A small network was shown many inputs. Here are its activations along a few directions, one row for each input.
In each table, some parts of the input vary, and every possible input appears once, in random order.
A made-up example of a description, with smaller parts first: one of 5 places around a ring, together with either a single point or one of 9 places along a line or (one of 3 separate values, together with one of 4 places along a line).
Shared parts are said once, and a part with two or three values counts as separate values.

Rows:
row 1: [-20   0  28  -7   1   4  15  -8  -5  14  -4  22 -34 -10  -6]
row 2: [-27  -1  -9  -9  -5  16 -20   7  18   2   0 -21  22  13  19]
row 3: [-21   5  11 -13   1 -13   9   9  -1   1 -29  23 -25   5  -7]
row 4: [-15   6  -3 -37 -12 -13   3  25  13 -14 -25   8  -6  14   0]
row 5: [-18   2  -6 -21 -10  -2 -11  30  17  -7  -7   0  17  25  22]
row 6: [ 35  33 -19  10  26  -8   1 -18   9  19  29 -18  43 -16  -5]
row 7: [ 16  -1 -16 -23 -13 -36  -5  14  -4 -28 -13   4 -12   5  -5]
row 8: [ 13   3  -2   2   1 -32   0  -1 -20 -16 -19  19 -32  -5 -10]
row 9: [ 14  -5 -21  -8  -8 -25 -19  20  -2 -20   4  -8   8  20  14]
row 10: [  4   0  -5  37 -15  10   0 -25 -19  17  15 -25  -4 -22  -1]
row 11: [ 17   0  12   9  -2 -13   4 -20 -19  -2   4  20 -44 -18 -10]
row 12: [  4 -10 -25   5  -6  -8 -28  -2   5  -8  11 -26  14   8  10]
row 13: [ 20  -9  -3  19  -4  10   3 -25 -26  17  12  14 -24 -25  -8]
row 14: [ -3  38 -10  -1  30  15  11  -7  22  27  21 -13  50 -13   5]
row 15: [-32   3  15  22 -13  28   8 -14  -7  28   5 -21  11 -19   8]
row 16: [ -6 -24  28  -2  14  31  13  16  21 -25  -5   8  21  32 -13]
row 17: [ 32 -31  12  13  18  10   3  14   8 -34   3  -2   7  23 -17]
row 18: [-15  -9  14   4  -1  27  15 -16 -11  31   0  16 -13 -19   3]
Question: Changing only one part turns row 12 into row 2. The same change can be made to row 8. Which row results?
Answer: row 3
Question: What is each input in this table made of?
Answer: one of 2 separate values, together with either a single point or one of 8 places around a ring

Rows:
row 19: [-11  17 -18  -8   3   1 -14   8  19   3   7 -22  36   8  15]
row 20: [  4   0   6  29   2  16   4 -28 -16  22  14  -2  -9 -24  -3]
row 21: [ -5   7   4  10 -10   1   9 -25 -23  25  -1  13 -32 -31  -3]
row 22: [-13 -15  27 -14  -7  -6  12  13  -5 -18 -28  31 -40  12 -10]
row 23: [ -6 -15  20 -14  -5 -14   9  11  -8 -21 -27  30 -39  10 -13]
row 24: [  3   7   0  12  -9  -7   8 -26 -25  24   1   9 -35 -34  -6]
row 25: [-14   6  11   8 -10   5  14 -24 -22  29  -3  13 -30 -30  -4]
row 26: [ -3  18 -21  -7   2  -8 -14   7  18   2   9 -26  35   7  13]
row 27: [ 12 -13   9 -10  -4 -27   4  10 -12 -27 -23  25 -44   8 -16]
row 28: [ 15 -10 -10 -23  -8 -34 -11  24  -1 -34 -14  15 -21  22   1]
row 29: [ -6   3  14  18   9  35  13 -17   5  25  19  -9  18 -15  -1]
row 30: [ -5  -1  12  27   2  19  10 -26 -15  26  12  -2  -8 -22  -3]
row 31: [  3 -13  13 -12  -5 -18   4  10 -10 -26 -25  30 -42  10 -13]
row 32: [-18 -16  13 -28  -8  -6  -2  28   9 -22 -24  20 -18  26   4]
row 33: [ -6   9  -4   7  14  20   3  -2  14  17  14 -16  40   0   6]
row 34: [-20   6  17   8 -13  13  16 -21 -19  32  -4  15 -31 -28  -2]
row 35: [ -9 -15  -1 -24  -4  -7  -6  33  17 -32 -19   0  12  33   2]
row 36: [-19  15 -12 -10   4   4  -9   9  20   7   5 -22  37   9  15]
row 37: [ 10  10  -4  13  -9 -13   6 -26 -29  21   4  10 -33 -37  -3]
row 38: [-25  15  -6 -10   2  12  -6  12  22   9   4 -21  36   9  17]
row 39: [ 19   4  -2  31   2   2   1 -30 -23  18  19  -6  -9 -28  -4]
row 40: [  9 -13 -12 -21  -6 -19 -12  31  14 -37 -14  -5   8  33   0]
row 41: [  9   5   2  20  11  24   5 -22   0  18  22 -11  18 -16  -3]
row 42: [  0 -13  -8 -22  -6 -10 -12  32  16 -37 -17   0  10  33   2]
row 43: [  3  11 -10   9  13  18  -2  -4  12  13  16 -17  39  -1   7]
row 44: [ 24   9  -5  23  11  10   2 -24  -6  15  28 -15  17 -20  -5]
row 45: [ 19 -10   4  -9  -5 -33   2  10 -16 -30 -19  26 -43   7 -13]
row 46: [ 16   5  -2  22  12  15   4 -23  -1  17  24 -16  16 -18  -6]
row 47: [  7 -14  -5 -24  -7 -28 -11  24   3 -31 -18  14 -22  24  -1]
row 48: [ 12   0   2  30   3   8   4 -29 -18  21  15  -6 -11 -26  -6]
row 49: [-12   9   2   6  12  28   6   1  16  20  13 -15  38   0   8]
row 50: [  0   3   8  18  12  27  10 -21   2  22  20 -10  19 -16  -3]
row 51: [-11 -16   6 -27  -6 -14  -5  25   6 -25 -23  18 -18  25   1]
row 52: [-12  -1  18  26  -1  27  12 -23 -12  29  11   0  -8 -21  -2]
row 53: [ 10  11 -13  10  13   9  -3  -5  11  13  18 -21  37  -2   4]
row 54: [-16 -16   5 -25  -6   1  -4  35  20 -29 -20   1  11  34   5]
row 55: [ -2 -14  -1 -26  -7 -19 -10  24   5 -30 -20  18 -20  25   1]
row 56: [ 16 -10 -16 -19  -7 -25 -13  31  10 -40 -10  -3  10  31   2]
row 57: [ 17  14 -17  11  12   4  -5  -6   7  10  21 -20  39  -4   6]
row 58: [  4  21 -25  -6   1 -13 -16   6  14   0  13 -24  37   5  15]
Question: Changing only one part turns row 44 into row 46. The same change can be made to row 58. Which row results?
Answer: row 26
Question: Changing only one part turns row 40 into row 35. The same change can be made to row 24. Which row results?
Answer: row 25
Question: What is each input in this table made of?
Answer: one of 5 places along a line, together with one of 8 places around a ring
Question: Change only the place on the ring of 8 in row 49. List by row number the other rows that result.
Answer: row 22, row 29, row 32, row 34, row 38, row 52, row 54
Question: Start at row 43 and move only the place on the ring of 8, one step at a time. The first step leads to row 41. Which rows follow, in order?
Answer: row 20, row 21, row 31, row 55, row 42, row 19

Rows:
row 59: [  4  11 -21  -1   2  13  -8   4  14  14  22 -25  48   0  15]
row 60: [ -8  16  -1  21   8  44   2 -17  15  34  36 -32  58 -13  14]
row 61: [-17 -10   2 -26 -10 -19 -11  34  13 -36 -31   2  -4  33   5]
row 62: [ -9 -25  22 -33 -22 -19   8  24  -4 -31 -34  34 -56  18 -12]
row 63: [ -6  -8   9 -30  -7 -24   4  33   4 -34 -30  22 -19  30  -4]
row 64: [ -1  12 -12   9  -4  -4  -7 -10  -3  11  10 -19  10 -11   4]
row 65: [-15 -13 -13 -33  -1  -6 -10  45  28 -30 -21  -3  34  45  13]
row 66: [ 12 -15   5   1  -1 -16  -6   0 -13 -16  -4  19 -31   4  -4]
row 67: [ 13 -20  11  -3 -12 -13   6  -5 -20 -18 -12  23 -43  -5 -17]
row 68: [-13  16   4  32   4  26   6 -30  -1  35  24 -25  20 -24   2]
row 69: [ 12  -4 -20  -6   5   4 -12  22  19 -14   6 -20  42  24  10]
row 70: [  7  -4  -8   2  -2 -13 -11   9   3 -20  -4 -14   5  12  -1]
row 71: [ 11  15  -5   8   0  -9   7 -11 -12  12   5   2  -3 -18  -2]
row 72: [  0  17  11  32  10  21  19 -29 -11  37  17  -5   7 -34  -5]
row 73: [-12  -5  -5 -36   4 -14 -13  36  28 -34 -24   7  12  40   2]
row 74: [ 19  -2   0   0   2 -18   3   7  -6 -19  -5   7  -8   6  -9]
row 75: [-11 -19  13 -28 -10 -20  -5  29   0 -33 -27  33 -44  27   3]
row 76: [ -5   3  15  33   8  22  10 -37 -21  44  15   5 -15 -32  -2]
row 77: [ -7  18   2  19  19  32   5 -28  12  35  32 -26  37 -21   5]
row 78: [  6  -1   3   7 -13  -2  11 -23 -26  13  -6  18 -39 -28 -10]
row 79: [ -5   0  17  31   2  29  22 -40 -29  40   4  12 -28 -44 -14]
row 80: [  5   2  -1  10  -3  -7  -1 -19 -20  16   4  13 -26 -18   2]
row 81: [ 13   1 -13  -9  12  -7 -12  11  19 -18   4 -11  21  18  -1]
row 82: [  6  15 -16  -3  11   1  -7  -8  12  12  18 -17  27  -7   6]
Question: What is each input in this table made of?
Answer: one of 4 places along a line, together with one of 6 places along a line
Question: Changing only the place on the line of 6 turns row 77 into row 79. The same change can be made to row 81. Which row results?
Answer: row 67
Question: Change only the place on the line of 6 in row 65. List by row number the other rows that result.
Answer: row 61, row 62, row 63, row 73, row 75
Question: Start at row 72 and move only the place on the line of 4, one step at a time. The first step leads to row 71. Which rows follow, in order?
Answer: row 74, row 63

Rows:
row 83: [  8  -1  13  36  13  29   5 -32 -10  25  25  -6  -3 -26  -3]
row 84: [  9  10   0  28  -5   0  10 -37 -36  39  15  11 -31 -40  -1]
row 85: [ -6 -28  21 -19 -12  -6   6  24   2 -34 -23  18 -20  27  -7]
row 86: [-21  15   8  14  14  40  17 -18  13  39  12  -9  32 -17   1]
row 87: [-28  22  -6  12   5  37   2 -11  22  36  15 -36  53  -6  13]
row 88: [-12   8  14  15 -11  21  16 -36 -27  43  13  12 -28 -42  -3]
row 89: [-33 -10  -6 -34  -3  -1 -14  45  31 -19 -20  -6  23  43  19]
row 90: [  7  26 -22  25   8   9  -9 -16   3  22  28 -40  54 -12  12]
row 91: [-14  22  -8  15   1  30   1  -8  17  31  26 -40  53 -12  11]
row 92: [-16  -4  19  26   5  47  14 -29  -5  34   8  -2   3 -24  -2]
row 93: [ -6  16   6  16  10  33  17 -16   8  34  24 -13  32 -22  -1]
row 94: [ 17 -23   2  -8 -10 -24  -4  21  -6 -39 -21  17 -23  25 -12]
row 95: [ 26  19 -15  24  19   1   3 -29  -3  23  30 -20  29 -28  -4]
row 96: [ 19  -5  -7 -16 -17 -48  -3  12 -17 -31 -28  23 -58   1 -15]
row 97: [ 28  -4 -20 -30   2 -31 -12  24   9 -39 -12   8  -1  24  -6]
row 98: [-16 -11  19 -24 -19 -22  10  17 -13 -27 -34  30 -49   8  -5]
row 99: [ -1  -3  16  29   1  41  14 -26 -11  29  21  -7   2 -29  -4]
row 100: [  4 -24  14 -14  -4 -14  -3  19   3 -39 -18  19 -26  30 -11]
row 101: [-34 -13  22 -24 -13 -17   7  19  -8 -20 -43  32 -50  11  -6]
row 102: [ 17  -2 -39 -31  -6 -32 -30  30  16 -40  -3 -10  21  28  11]
row 103: [  8  -6   2 -12 -17 -40   0  17 -18 -29 -33  28 -54   6  -9]
row 104: [ -7 -11   9 -34  -1  -6   3  35  19 -27 -19  11   5  32   3]
row 105: [  3  -7   2 -30   7 -14  -7  29  18 -33 -14  13   0  35   0]
row 106: [  3  19   4  23  22  22   6 -24   7  28  28 -12  28 -20   0]
row 107: [-25 -13  12 -34   5   1   1  39  21 -21 -27  13   3  36   2]
row 108: [ 21   8  -4  25  -4 -12   5 -42 -33  39  18   3 -34 -45  -6]
row 109: [-16  -9 -10 -34 -10  -8 -12  42  29 -25 -12  -7  25  38  20]
row 110: [-24 -30  24 -19  -5   0   2  27   6 -27 -32  20 -21  31  -8]
row 111: [ 15  20  -9  28  17  12   8 -22  -5  26  25 -13  32 -21   1]
row 112: [ 19   0  -1  41   8  18   8 -30 -23  23  23  -7   1 -27  -3]
row 113: [ -4  25 -10  21  14  19  -9 -17  15  25  31 -40  49  -9  12]
row 114: [ 31  -1  -7  37  10   7   3 -36 -20  21  27 -15  -3 -33  -8]
row 115: [  7  -4 -26 -25  -8 -25 -26  37  18 -34 -10  -6  25  34  16]
row 116: [ 17  -6  -8 -25   1 -23  -9  31   9 -34 -18  12   4  29  -1]
row 117: [ -6  -5 -17 -31  -1 -16 -23  35  27 -32  -6  -6  20  41  17]
row 118: [ -6  -7  14 -18 -13 -31   1  13 -11 -29 -30  31 -55  11  -9]
row 119: [ 28 -21  -9 -13  -8 -32  -7  15  -6 -43 -15  13 -27  20 -17]
row 120: [-27   6  17  12  -8  27  16 -39 -20  47   0  17 -27 -40  -1]
row 121: [ 17  24 -29  21  10  -1 -14 -22   5  18  33 -47  50 -19   8]
row 122: [ -2  10  13  24  -1   9   7 -40 -25  40  17  13 -33 -40  -2]
Question: What is each input in this table made of?
Answer: one of 2 separate values, together with one of 4 places along a line, together with one of 5 places along a line
Question: Changing only the choice among 2 separate values turns row 89 into row 87. The same change can be made to row 119. Which row results?
Answer: row 114
Question: Change only the place on the line of 5 in row 90. List by row number the other rows that result.
Answer: row 87, row 91, row 113, row 121
